Each row below holds a small network's activations on one input, seen along a few directions.
Each table varies a few parts of the input and shows all the possible inputs, shuffled.
A made-up example of a description, with smaller parts first: one of 6 places along a line, together with either a single point or one of 9 places along a line or (one of 2 separate values, together with one of 8 places around a ring).
Shared parts are said once, and a part with two or three values counts as separate values.
(in the rows, 128 means zero)

Other details of the inputs shift rows strongly along two fixed directions, in all tables alike. That doesn't count.

A family of inputs:
r1: [109 104 124 159  57 147 101 119  92  87 190 133]
r2: [155 159 101 115 187 143 179  85 135 191 155 178]
r3: [ 97  94 133 115 120 101  95 145 133 102 111  93]
r4: [126 118 130 132 155 113 128 124 139 119 134 118]
r5: [102  96 138 120  92 102 104 142 146 115 104 104]
r6: [148 183 116 136 153 162 178  95 110 155 178 184]
r7: [166 187 100 149 192 147 199 106 144 158 147 182]
r8: [ 99  95 145 118  97 135 105 160 145 107 105 114]
r9: [123 106 149 122 109 127 103 150 115 105  92  84]
r10: [141 157 108 123 145 137 144 121 143 124 116 143]
r11: [124 119 134  89 132 113 115 156 128 133 103 113]
r12: [133 145 110 145  95 142 119 112 103  97 165 138]
r13: [118 126 143 111 122 132 128 170 149 121  89 118]
r14: [121 125 126 140 122 146 140 127 132 123 145 149]
r15: [122 126 118 141 101 148 111  88 100 135 166 116]
r16: [125 103 147  98 107 116  97 164 123 111 111  97]
r17: [115 120 129 107 131 102 115 157 142 121  85  88]
r18: [117 102 132 142 114 121 115 113  96  96 159 123]
r19: [124 129 139 121 120 119 108 158 134 149  92 112]
r20: [146 140 123 150 145 129 171  90 127 146 154 167]
r21: [130 130 113 114 167 131 142 133 183 132  78 136]
r22: [144 150 100 141 163 143 158 100 152 136 138 163]
r23: [121 127 135 107 164 140 151 148 176 150  85 142]
r24: [124 108 141 126 141 129 111 135 149 127 101  92]
r25: [131 117 126 138  90 144 109  88  72 115 221 147]
r26: [123 113 148 122 111 125  95 151 126 108 101  75]
r27: [105 109 136 152  68 131  77 112  75 113 188 131]
r28: [121 105 150 125  89 106 117 156 128 104  94 103]
r29: [143 164 118 130 149 114 166 110 135 154 134 151]
r30: [129 148 113 131  88 146 117 102 103 100 159 143]
r31: [138 160 126 145 132 131 128 112  92 149 169 155]
r32: [131 124 120 129 167 129 153 150 182 134  84 136]
r33: [149 168 113 127 164 142 157 102 129 168 124 128]
r34: [113 116 139 113 109 121  93 148 120 114  98  79]
r35: [115 131 124 129 109 111 109 122  90 102 162 112]
r36: [138 141 125 124 162 128 159 165 168 137  83 132]
r37: [164 180 116 154 151 129 180  84 117 153 181 169]
r38: [114  87 148 126 113 130 100 139 127 109  96  89]
r39: [131 121 131  81 147 115 128 165 156 155  68 108]
r40: [115 110 129 120 108 111 125 134 160 140  95 112]
r41: [129 126 127 161  81 129 123  86  97 113 202 143]
r42: [128 116 127  88 178 115 139 144 164 160  86 132]
r43: [130 101 148  93 131 116 119 168 129 122  83 110]
r44: [124 132 116 146  89 136 116 129 108  93 150 127]
r45: [131 118 153 129 131 119 115 164 125 131  90 121]
r46: [148 167 113 130 144 121 171 108 142 166 126 148]
r47: [116 119 117 126  95 142 108 109 132 102 134 135]
r48: [104  97 138 117 113 124  90 137 133 117 102  84]
r49: [139 133 138 144 160 128 131 127 141 154 131 145]
r50: [132 135 125 156  96 130 123  93  52  92 208 138]
r51: [144 159 124 126 171 139 175 144 154 149 107 154]
r52: [154 149 129 150 189 138 168 106 131 173 137 179]
r53: [106  97 142 126  98 121  85 153 136 136 100 105]
r54: [118  89 137 130  70 139  95 109  66  98 189 134]
r55: [124 126 117 114 177 110 145 131 166 151  91 118]
r56: [141 145 105 138 181 136 169 120 171 144 109 157]
r57: [132 126 152 129 133 116 107 165 136 133 100 112]
r58: [132 143 123 156  98 127 115  94  64  94 217 129]
Description of these inputs: one of 2 separate values, together with either one of 9 places along a line or (one of 4 places along a line, together with one of 5 separate values).
Changing only the choice among 2 separate values turns r4 into r58. The same change can be made to r1. Which row results?
> r36
Changing only the choice among 2 separate values turns r54 into r43. The same change can be made to r40. Which row results?
> r46
Change only the choice among 2 separate values in r24. List by row number the other rows that result.
> r26
Change only the place on the line of 9 in r44. List by row number the other rows that result.
> r6, r7, r10, r12, r13, r30, r36, r51
Change only the choice among 5 separate values in r35. List by row number the other rows that result.
> r11, r29, r31, r34

A family of inputs:
r59: [129 122 152  93 127 104 124 202 168 129  25  94]
r60: [147 154 112 146 190 127 184 103 164 143 124 147]
r61: [102  82 153 101 110  91  71 172 119 104  95  71]
r62: [100  93 121 119  68 147  89 131 123  84 138 118]
r63: [109 101 129 104 133 121 121 165 177 123  81 130]
r64: [140 132 120 143 157 121 158 105 149 136 124 143]
r65: [120 122 136  81 124 113 111 181 165 127  37  79]
r66: [154 181 114 114 175 122 175 125 142 175 121 157]
r67: [133 121 141 144  99 124 102 114  60 104 182 124]
r68: [138 146 142  98 162 111 152 196 181 137  31 101]
r69: [106 102 137 143  61 135  81 101  71 131 202 131]
r70: [126 134 118 152  98 157 138 116 109  96 181 162]
r71: [145 147 118 118 188 144 159  97 150 193 122 152]
r72: [118 104 146 152  56 143  89 107  66 122 193 137]
r73: [ 96  79 127 113  95 113  86 133 152  92  91  72]
r74: [122 150 115 178  70 144 101 114 101  87 170 130]
r75: [152 159 127 146 165 132 153 106  89 130 177 143]
r76: [153 158 110 145 161 155 182 101 135 146 158 200]
r77: [158 168 108 128 195 137 162  77 102 161 170 151]
r78: [107  95 153 138  73 134  86 145 102 112 143 103]
r79: [134 138 109 132 180 113 163  97 164 155 127 145]
What is each input in this table made of?
> either a single point or (one of 4 places along a line, together with one of 5 separate values)
Change only the choice among 5 separate values in r73. List by row number the other rows that result.
> r62, r65, r71, r77

A family of inputs:
r80: [141 157 116 137 135 137 161 134 126 105 145 154]
r81: [146 165 110 183  92 159 144  80  67  80 220 155]
r82: [146 156  98 124 184 149 178  77 154 169 156 189]
r83: [ 93  74 134 116 100 122  92 138 140  90 122 110]
r84: [109 126 136 122  84 120  99 187 166  96  47  79]
r85: [130 138  99 188 119 145 130  46  92 103 223 147]
r86: [134 162 120 155  80 136 101  72  39 132 219 118]
r87: [ 92  78 127 126  91  99  85 146 163  89  84  76]
r88: [106  75 171  94 115  93  79 186 120 123  74  76]
r89: [134 147 120 169  78 166 121  99  62  80 221 163]
r90: [127 118 146 142  86 122  99 108  57 146 198 130]
r91: [115 127 134 146  93 110 114 163 139  75 100  99]
r92: [149 147 138 100 213 110 160 137 135 171 104 136]
r93: [144 167 119 136 124 163 159 125 127 154 136 177]
r94: [ 90  58 152 103  96 109  84 174 191 127  53  93]
r95: [144 163 121 165 123 117 130  68  47 126 226 132]
r96: [137 129 115 112 185 133 168 113 186 177  97 169]
r97: [ 89  50 147 128  86 126  69 149 141  88 103  94]
r98: [105  76 162  99  80 100  66 172  96 119 104  80]
r99: [156 175 110 112 175 137 185 147 173 144  91 162]
r100: [121 124 136 109  98 117 121 182 166  91  57  96]
r101: [106  84 164 140  80 126  86 193 147  89  80  96]
r102: [122 136 103 134 115 165 131  75 114 142 185 165]
r103: [133 132 114 109 190 144 165 120 194 190  77 161]
r104: [117 125 107 151  92 127 114  82 122 108 169 128]
r105: [153 172 116 132 188 125 194 140 170 129  90 149]
r106: [161 164 125  85 221 111 172 139 158 188  81 132]
r107: [149 159 132 146 174 133 184 142 163 159 113 175]
r108: [115 107 119 160  87 142 119  80 104 133 204 161]
r109: [ 79  60 147 125  41 136  58 145 137 113 115  94]
r110: [156 186 110 117 188 142 193 145 188 159  60 147]
r111: [156 173 119 105 193 137 188 157 188 160  70 170]
r112: [104  72 180  99 122  86  80 196 141 136  59  68]
r113: [110  73 177 120 113 104  69 175 116 127  91  70]
r114: [154 173 116 167 128 152 177 100 110 154 190 199]
r115: [151 151 130 139 163 140 134  89  66 145 197 147]
r116: [128 142 114 141  75 142 127 130  95  85 172 143]
r117: [130 147 115 150  73 137 132 121  96  82 167 134]
r118: [134 122 127 128 215 120 179 123 205 183  86 162]
r119: [130 140 104 156 161 120 155  81 147 127 153 143]
r120: [119 126 126 161  26 152 103 114  55  84 215 159]
r121: [139 155 124 147  95 117 109  84  57 128 201 118]
r122: [101  94 156  88  77 121  58 170  97 121 100  71]
r123: [ 85  62 134 106  75 119  74 153 143  87 106  96]
r124: [156 161 129  95 195 122 159 124 128 184 118 148]
r125: [151 178 116 106 190 152 184 156 186 170  65 166]
r126: [127 154  93 162 114 150 136  57 115 136 190 150]
r127: [138 139 100 149 147 149 164  64 118 159 196 194]
r128: [151 169 129 125 182 147 184 156 192 191  66 168]
r129: [139 138 108 120 221 115 189 112 201 151  80 141]
r130: [117 102 153  86 113  91  89 173 132 118  63  58]
r131: [125 137 126 126  67 144  87  98  38 121 208 113]
r132: [107  95 151 109  60 125  90 194 144  94  73 109]
r133: [149 151 128 110 191 112 155 123 114 154 134 130]
r134: [148 166 123 159 103 154 158 106 109 146 184 188]
r135: [ 91  48 158 123 119 113  81 173 186 113  56  83]
r136: [131 152 113 154  65 157 129 104  66  93 217 171]
r137: [118 124 135 130  92 134 119 156 117  84 134 134]
r138: [166 152 139 114 250 120 177 130 150 200  88 149]
r139: [100  92 115 140  63 126  95 100 107  79 168 107]
r140: [122 111 121 137 145 134 144 100 139 138 151 162]
r141: [128 132 100 148 133 143 147  70 108 114 205 163]
r142: [ 91  56 146 104 127 117  81 173 180  92  55  80]
r143: [ 95  62 136 112 117 118  83 161 168  81  75  76]
r144: [152 154 137  94 203 128 157 139 148 211  78 140]
r145: [144 145 104 110 207 122 184 110 205 163  75 144]
r146: [113  99 166  98 116 113  86 176 136 168  68  83]
r147: [107  85 157 128  83 128  87 193 140  80  76  99]
r148: [ 99  70 136 120 125 112  94 152 174  83  65  69]
r149: [158 160 131 106 234  98 181 131 155 172  81 120]
r150: [174 212  98 146 201 133 213 109 172 165 113 180]
r151: [148 164 124 112 164 128 146 111 113 168 122 116]
r152: [122 128 109 117 148 137 142 111 172 141  95 121]
r153: [ 90  79 126  99  84 131  80 154 160 102  83  85]
r154: [133 135 131 121 114 126 113 107  61 135 190 134]
r155: [102  88 156 119  74 118  95 196 140  82  78 106]
r156: [153 161 115 140 171 145 169 136 145 117 122 152]
r157: [141 153 123 143 132 107 126  98  81 138 171 116]
r158: [107  81 164  94  74 105  64 170  98 123 101  82]
r159: [149 175 109 186 123 146 151  92  98  98 187 152]
r160: [140 142 127 123 132 111 129 110  86 133 154 110]
r161: [122  95 153  98 150 103  92 174 128 114  75  66]
r162: [134 165 106 180  61 140 129  91  70  84 215 150]
r163: [130 132 134 167  92 120  86  87  41  97 210  96]
r164: [ 88  66 127 108  75 115  78 151 144  79 107  86]
r165: [123 129  98 142  85 151 123  66  92 109 219 158]
r166: [159 158 123  91 228 106 175 141 155 184  83 131]
r167: [160 190 105 110 202 150 199 147 188 170  71 165]
r168: [141 139 130 153 118 130 113  83  48 109 205 111]
r169: [136 131 145 135 100 127 110 105  71 161 188 138]
Changing only one part turns r117 into r105. The same change can be made to r120. Which row results?
> r155
Changing only one part turns r90 into r113. The same change can be made to r108. Which row results?
> r135
Changing only one part turns r156 into r116. The same change can be made to r101. Which row results?
> r114
What is each input in this table made of?
> one of 3 separate values, together with one of 5 places along a line, together with one of 6 places along a line
Change only the choice among 3 separate values in r168. List by row number the other rows that result.
> r81, r148
Change only the place on the line of 5 in r157. List by row number the other rows that result.
> r86, r95, r121, r163
Change only the place on the line of 6 in r92. List by row number the other rows that result.
> r88, r95, r112, r133, r149
